Look-ups in named tables: a row name and a column name give one cell, copied from the table.

Dev
cols = Zemisad, Remeb, Zasiv, Lik, Kup, Bezutor, Mag
Mimupu: [2998, 8071, 5443, 5841, 4318, 2403, 3699]
Luz: [5082, 8434, 5971, 5117, 6252, 1015, 2605]
Tidukun: [3337, 3969, 3024, 4305, 8991, 2758, 5788]
Nibufuv: [5210, 8471, 5831, 5016, 6802, 795, 2346]

Lik of Nibufuv = 5016
Mag of Nibufuv = 2346
Lik of Tidukun = 4305
Bezutor of Tidukun = 2758
Zasiv of Luz = 5971
Lik of Mimupu = 5841
Mag of Mimupu = 3699
Zasiv of Mimupu = 5443
Bezutor of Mimupu = 2403
Zemisad of Tidukun = 3337
Zasiv of Nibufuv = 5831

Lezavan.tsv
	Duvat	Tafi	Tusog	Rutomu
Pon	-21.844	-16.639	-17.832	-20.332
Vez	66.857	70.196	93.747	78.966
Rom	-36.978	-40.084	-42.561	-43.417
Binos	14.690	18.174	29.089	25.435
Vebez	42.659	42.048	60.080	50.876
Dol	18.113	18.332	26.640	22.186
Gilu	-27.710	-23.052	-24.980	-24.981
Tuf	-45.549	-42.892	-47.029	-45.189
Kis	-44.034	-43.561	-46.014	-43.050
Gudep	-59.946	-58.133	-62.508	-61.938
Damaki	10.814	10.346	15.939	11.462
Marase	-44.301	-50.382	-53.188	-52.609
Risopal	-44.223	-38.535	-44.794	-43.825

Duvat of Pon = -21.844
Tusog of Tuf = -47.029
Tafi of Rom = -40.084
Tusog of Pon = -17.832
Rutomu of Dol = 22.186
Duvat of Damaki = 10.814
Rutomu of Tuf = -45.189
Tusog of Marase = -53.188
Tafi of Dol = 18.332
Tusog of Damaki = 15.939
Rutomu of Kis = -43.050
Rutomu of Gilu = -24.981
Tusog of Vebez = 60.080
Tafi of Tuf = -42.892
Tafi of Vez = 70.196
Rutomu of Vebez = 50.876
Row with the largest Rutomu: Vez

Mab =
         Boba  Korip  Riripu  Vikazek  Sur  Tedega
Duf       808    836     746      964  248     786
Tubufu    858    892     891      818  147     947
Bezopun   920    887     928      864   86     918
Lugiso    950    904     774      863   81     919
Sidake    935    991     961      885  149     881

Boba of Lugiso is 950
Vikazek of Lugiso is 863
Korip of Sidake is 991
Sur of Lugiso is 81
Sur of Duf is 248
Vikazek of Duf is 964
Korip of Bezopun is 887
Tedega of Sidake is 881
Tedega of Lugiso is 919
Vikazek of Bezopun is 864
Sur of Sidake is 149
Vikazek of Sidake is 885
Riripu of Sidake is 961
Riripu of Bezopun is 928
Korip of Tubufu is 892
Korip of Lugiso is 904
Boba of Bezopun is 920
Tedega of Bezopun is 918
Vikazek of Tubufu is 818
Sur of Tubufu is 147

Zez
cols = Tetupek, Lib
Legovi: [22, 26]
Zabud: [24, 28]
Reronu: [12, 23]
Viloz: [13, 24]
Rubogip: [18, 25]
Motoma: [47, 35]
Balapo: [31, 30]
Tuzimi: [31, 30]
Remit: [45, 37]
Tolot: [84, 49]
Dugedoz: [222, 102]
Resavi: [44, 35]
Zopi: [29, 29]
Gosolo: [11, 23]

Zabud, Tetupek -> 24
Tuzimi, Lib -> 30
Resavi, Lib -> 35
Remit, Lib -> 37
Viloz, Lib -> 24
Rubogip, Tetupek -> 18
Reronu, Tetupek -> 12
Tolot, Tetupek -> 84
Legovi, Lib -> 26
Which row has the largest Lib? Dugedoz

Nesutun =
,Dap,Mosem,Fipi,Nifivu
Togiko,0.7,0.2,0.4,0.0
Bifer,0.3,-0.2,0.6,0.6
Vuze,0.5,0.7,0.2,1.0
Fubeza,0.9,0.5,0.2,0.6
Gozila,0.0,-0.2,0.9,-0.1
Movug,-0.3,0.1,0.1,0.3
Lerul,-0.6,0.8,0.2,-0.2
Tuget,-0.4,0.7,0.0,0.1

What is the Nifivu of Lerul in Nesutun?
-0.2
What is the Nifivu of Togiko in Nesutun?
0.0
What is the Dap of Tuget in Nesutun?
-0.4
What is the Fipi of Lerul in Nesutun?
0.2
What is the Fipi of Bifer in Nesutun?
0.6
What is the Mosem of Vuze in Nesutun?
0.7
What is the Mosem of Gozila in Nesutun?
-0.2
What is the Mosem of Togiko in Nesutun?
0.2
What is the Dap of Bifer in Nesutun?
0.3
What is the Nifivu of Bifer in Nesutun?
0.6
What is the Dap of Gozila in Nesutun?
0.0
What is the Fipi of Movug in Nesutun?
0.1
What is the Nifivu of Gozila in Nesutun?
-0.1
What is the Mosem of Fubeza in Nesutun?
0.5
What is the Fipi of Togiko in Nesutun?
0.4
What is the Fipi of Fubeza in Nesutun?
0.2
Which row has the largest Fipi? Gozila

Table Bazi
         Nev  Nur  Dig  Gib
Kek       16   44   96  149
Sopebe   118   97   83   88
Talu      75   87   83   43
Tol      192  244  230  169
Fase     182  140  114  137
Nutigan    4   94  151  153

What is the Nur of Nutigan in Bazi?
94
What is the Dig of Kek in Bazi?
96
What is the Nur of Kek in Bazi?
44
What is the Gib of Kek in Bazi?
149
What is the Gib of Nutigan in Bazi?
153
What is the Dig of Fase in Bazi?
114
What is the Dig of Tol in Bazi?
230
What is the Nev of Kek in Bazi?
16
What is the Gib of Talu in Bazi?
43
What is the Dig of Talu in Bazi?
83
What is the Nev of Tol in Bazi?
192
What is the Nev of Nutigan in Bazi?
4
What is the Dig of Sopebe in Bazi?
83
What is the Gib of Tol in Bazi?
169
What is the Gib of Sopebe in Bazi?
88
Which row has the largest Gib? Tol

Burev
            Mok   Zatur  Kogelet    Nomo     Gek     Kuv    Gepe  Rubepul     Fem
Lalag    61.256  44.072   50.526  54.441  73.301  69.078  69.327   61.698  55.384
Keve     60.667  58.074   68.846  54.921  63.701  66.661  55.707   63.396  73.026
Meruz    54.867  22.147   76.921  96.102  43.452  21.147  90.654   49.252  75.336
Toli     48.331  88.138   32.899  48.678  58.603  72.121  26.463   54.783  65.035
Somifab  55.820  55.063   60.458  54.143  53.189  51.085  58.636   48.800  64.066
Rem      55.867  33.097   65.286  43.288  43.423  75.051  80.004   44.152  56.389

What is the Mok of Toli in Burev?
48.331
What is the Nomo of Toli in Burev?
48.678
What is the Zatur of Keve in Burev?
58.074
What is the Kogelet of Rem in Burev?
65.286
What is the Nomo of Keve in Burev?
54.921
What is the Gek of Lalag in Burev?
73.301
What is the Zatur of Rem in Burev?
33.097
What is the Mok of Rem in Burev?
55.867

Zudotob
         Lamiko  Sarof  Fir  Bof  Tupuduk
Girala       90     22   53   15       16
Noliz        42     61   58   18       44
Ler          35     57   25   51       24
Rup          34     60   19   42       74
Ruv          36     36   19   64       57
Lobepa       31     38    7   58       56
Fozozu       41     43   51   59       53
Gisunif      37     65   25   41       20

Fozozu, Bof: 59
Ruv, Lamiko: 36
Ler, Lamiko: 35
Girala, Fir: 53
Noliz, Lamiko: 42
Lobepa, Sarof: 38
Fozozu, Fir: 51
Gisunif, Bof: 41
Noliz, Fir: 58
Girala, Tupuduk: 16
Rup, Sarof: 60
Gisunif, Lamiko: 37
Row with the largest Bof: Ruv

Table Lav
,Bizubo,Rik,Doved
Nok,161,132,119
Gom,234,92,132
Rapab,205,134,170
Rez,185,167,182
Gopipef,102,169,58
Giten,201,40,56
Dopudes,200,167,191
Kikiri,110,97,145
Dod,124,112,137

Bizubo of Rapab is 205
Doved of Dopudes is 191
Doved of Rez is 182
Rik of Rez is 167
Bizubo of Rez is 185
Rik of Gopipef is 169
Bizubo of Giten is 201
Bizubo of Dod is 124
Rik of Giten is 40
Rik of Dopudes is 167
Doved of Kikiri is 145
Doved of Gom is 132
Rik of Gom is 92
Bizubo of Dopudes is 200
Rik of Kikiri is 97
Bizubo of Kikiri is 110

